A small network was shown many inputs. Here are its activations along a few directions, one row for each input.
Each table varies a few parts of the input and shows all the possible inputs, shuffled.
Descriptions start from the smaller parts, as in this example, which fits no table here: one of 3 separate values, together with either a single point or one of 11 places along a line or (one of 5 places around a ring, together with one of 6 places along a line).
Shared parts are said once, and a part with two or three values counts as separate values.
In the rows, zero is written as 128.

Other details of the inputs vary at random and push rows far along two fixed directions, the same in every table; ignore that.
These rows show it; all are for the same input, with only those details redrawn:
[ 96 108 130 110 136 148 127 153  96 104  95 132]
[115 126 129 126 130 117 127 140 124 113 129 128]
[110 135 130 111 126 101 127 153 118 105 126 139]
[106 129 130 109 129 113 127 155 112 102 118 138]
[137 144 129 149 128  92 127 121 158 127 164 119]
[108 101 130 135 141 160 130 130 113 120 107 114]
[105 129 130 108 128 112 128 155 111 102 118 139]
[115 127 130 125 130 116 126 141 124 112 128 129]

A family of inputs:
r1: [130  99 125 164 140 219 144  84 116 161 103 106]
r2: [173 137 119 160 131 142 122  93 173 169 156 101]
r3: [122  76 139 158 125 202 133  71 116 154 102  98]
r4: [152 167 111 150 122 101 133  96 178 154 174 113]
r5: [132 151 122 114 120 131 139 125 113 128 123 143]
r6: [140 140 122 128 120  73 115 146 146 113 153 134]
r7: [178 159 112 155 116  98 125  97 163 153 172 123]
r8: [123  79 148 169 149 209 132 107 126 152 107  93]
r9: [121 137 105  93 121 120 123 149 118 117 108 144]
r10: [120 145 128 110  98  75 123 119 152 125 149 137]
r11: [157 127 144 177 139 134 128  97 168 156 166  93]
r12: [131 104 133 137 140 143 127 125 102 124 116 131]
r13: [161 136 131 155 121  90 119 120 142 128 162 127]
r14: [100 106 145  88 110 149 123 138 103 121  86 138]
r15: [132 123 140 117 138 116 120 145 121 123 126 135]
r16: [137 143 123 101 133 128 127 136 127 137 118 141]
r17: [137 119 138 120 127 118 115 151 124 120 124 130]
r18: [148 156 106 131 132 100 129 109 162 145 156 129]
r19: [149 164 129 134 118 112 136 119 166 151 158 131]
r20: [119 135 141 121 116 106 132 150 106 109 130 153]
r21: [106 129 130 109 129 112 126 154 112 103 117 139]
r22: [109 138 140  91 117 101 130 169  81  88 108 165]
r23: [153 167 128 129 123 110 133 116 161 149 157 125]
r24: [102 100 124 106 143 142 124 153  95 109  94 137]
r25: [106 145 115  98 118 127 137 147 121 120 112 150]
r26: [112  76 132 173 150 205 133 101 127 145 108  91]
r27: [137 125 116 120 136 156 133 116 106 138 110 136]
Describe the family of inputs behind these rows.
Answer: one of 3 separate values, together with either a single point or (one of 2 separate values, together with one of 4 places along a line)
The inputs of r6 and r13 match in every part but the choice among 3 separate values. If r25 is changed in the same way as r6 into r13, which row does it become?
Answer: r1
Change only the choice among 3 separate values in r21. List by row number the other rows that result.
Answer: r11, r22

A family of inputs:
r28: [184 174 106 175 139 121 136  89 222 182 187  95]
r29: [151 161 167 149  86  47 123 118 176 124 191 127]
r30: [110 100 110  97 144 225 135 136  98 134  49 115]
r31: [ 68  70 124 143 152 200 134 146  78 100  73 101]
r32: [ 95 179 127  19  95  73 139 195  66  75  90 223]
r33: [187 172 135 167  97 118 127  53 196 196 192 106]
r34: [126 171 122 168 131  47 128 146 182 115 203 120]
r35: [ 61 152 132  31 115  57 109 243  98  61  96 183]
r36: [138 147 143 146 107  29 120 109 178 129 190 126]
r37: [181 162  97 178 133 107 133  56 197 167 195 101]
r38: [137 153 140 157 108  34 120 107 173 113 194 134]
r39: [155 124 139 193 111  89 109  71 209 165 200  87]
r40: [221 173 125 169 175  54 109 173 149 125 198 143]
r41: [ 71 147 165  29  76  56 111 211  71  65  97 193]
r42: [128 100 107 145 163 242 125  98 150 182  93  84]
r43: [157 139 133 200 142  98 124 103 225 154 198  76]
r44: [ 98  95  91 117 139 217 142 121  72 127  64 125]
r45: [186 167 138 169 114 109 140  49 187 192 194 103]
r46: [ 73 148 135  35 106  51 118 236  89  47  91 177]
r47: [ 96 100 109  95 171 222 139 139  97 144  58 118]
r48: [ 79 125 133  92 136  97 121 176  98  71 108 143]
r49: [168  72 128 145 199 208 112 175  44 112  68 121]
r50: [158 128 150 192 109  96 120  77 207 171 205  92]
r51: [110 143 118  59 111 110 133 146  93 120  87 173]
r52: [ 96 177 127   4  79  78 123 205  79  94  86 216]
r53: [122 107  98 173 169 238 148  98 128 166 103  89]
r54: [134  82 102 145 158 222 136  71 127 173  94  84]
r55: [175 132 159 107 142 108 117 190  40  92 108 181]
r56: [101  56 117 196 152 207 133  90 117 131 112  72]
r57: [179 195 141 123  82  70 136 103 174 152 178 146]
r58: [199  62 147 201 185 221 125 115  80 153 111 108]
r59: [136 154 123 156 120  34 122 117 174 106 200 122]
r60: [178 170 115 194 112 116 149  63 183 180 200 115]
r61: [ 79  66 167 132 133 201 131 118  68 104  74 118]
r62: [138 147 127 141 119  29 116 119 182 121 195 114]
r63: [158 204  94 142 117  62 140 119 170 140 190 134]
r64: [106  68 156 199 131 212 142  78 104 143 115  82]
r65: [100  57 131 200 140 204 137  82 112 141 108  84]
r66: [ 85  53 130 123 138 198 123 141  95 103  62 102]
r67: [ 80  60 170 120 134 197 132 122  73 119  70 110]
r68: [ 75 137 145  40  84  46 119 216  81  52  85 195]
r69: [226 159 133 170 144  43 110 142 133 127 194 154]
r70: [156 203 104 132 137  66 134 125 185 140 190 140]
r71: [111 146 115  56  97 120 119 153 102 124  89 172]
r72: [172  60 121 146 191 204 110 165  39 110  70 127]
r73: [177 189 128 124  89  69 136 112 183 154 180 150]
r74: [133  98 105 143 152 236 125  87 140 178  93  80]
r75: [150 154 154 150  94  46 127 127 185 126 192 131]
r76: [166 185  97 112 102  64 116 111 187 153 180 135]
r77: [178 174 102 178 142 111 134  65 201 169 195  95]
r78: [ 76 124 136  81 146  97 124 190 113  90 105 141]
r79: [ 98  95 107 120 128 218 144 113  69 134  58 137]
r80: [ 58 154 134  44 130  53 120 232  86  41 101 188]
r81: [108 154 108  55 132 115 132 164 101 115  92 154]
r82: [133  88 116 161 146 226 137  59 120 164  95 103]
r83: [ 77  60 154 132 140 201 135 126  78 106  74 123]
r84: [113 159 139  69 104 124 140 141  79 106  99 178]
r85: [110  51 156 175 149 205 136  83 126 155 109  81]
r86: [105  62 132 168 155 213 114 101 143 152 105  60]
r87: [ 67 137 126  27  96  49 105 222  84  56  95 182]
r88: [136 158 134 141 129  34 119 129 186 122 195 108]
r89: [144  85 102 151 144 232 136  80 137 166  89  85]
r90: [102 106 130 119 120 226 151 111  59 137  64 135]
r91: [168 186 127 119 104  60 137 102 176 159 184 149]
r92: [144  85 119 155 131 230 136  71 134 174  85  97]
r93: [ 62 147 145  56  89  53 135 218  60  48 104 204]
Describe the family of inputs behind these rows.
Answer: one of 6 places along a line, together with either a single point or (one of 2 separate values, together with one of 5 places along a line)
The inputs of r38 and r48 match in every part but the place on the line of 6. If r92 is changed in the same way as r38 into r48, which row does it become?
Answer: r30
The inputs of r63 and r79 match in every part but the place on the line of 6. If r81 is changed in the same way as r63 into r79, which row does it become?
Answer: r51
Change only the place on the line of 5 in r85. List by row number the other rows that result.
Answer: r50, r75, r83, r93
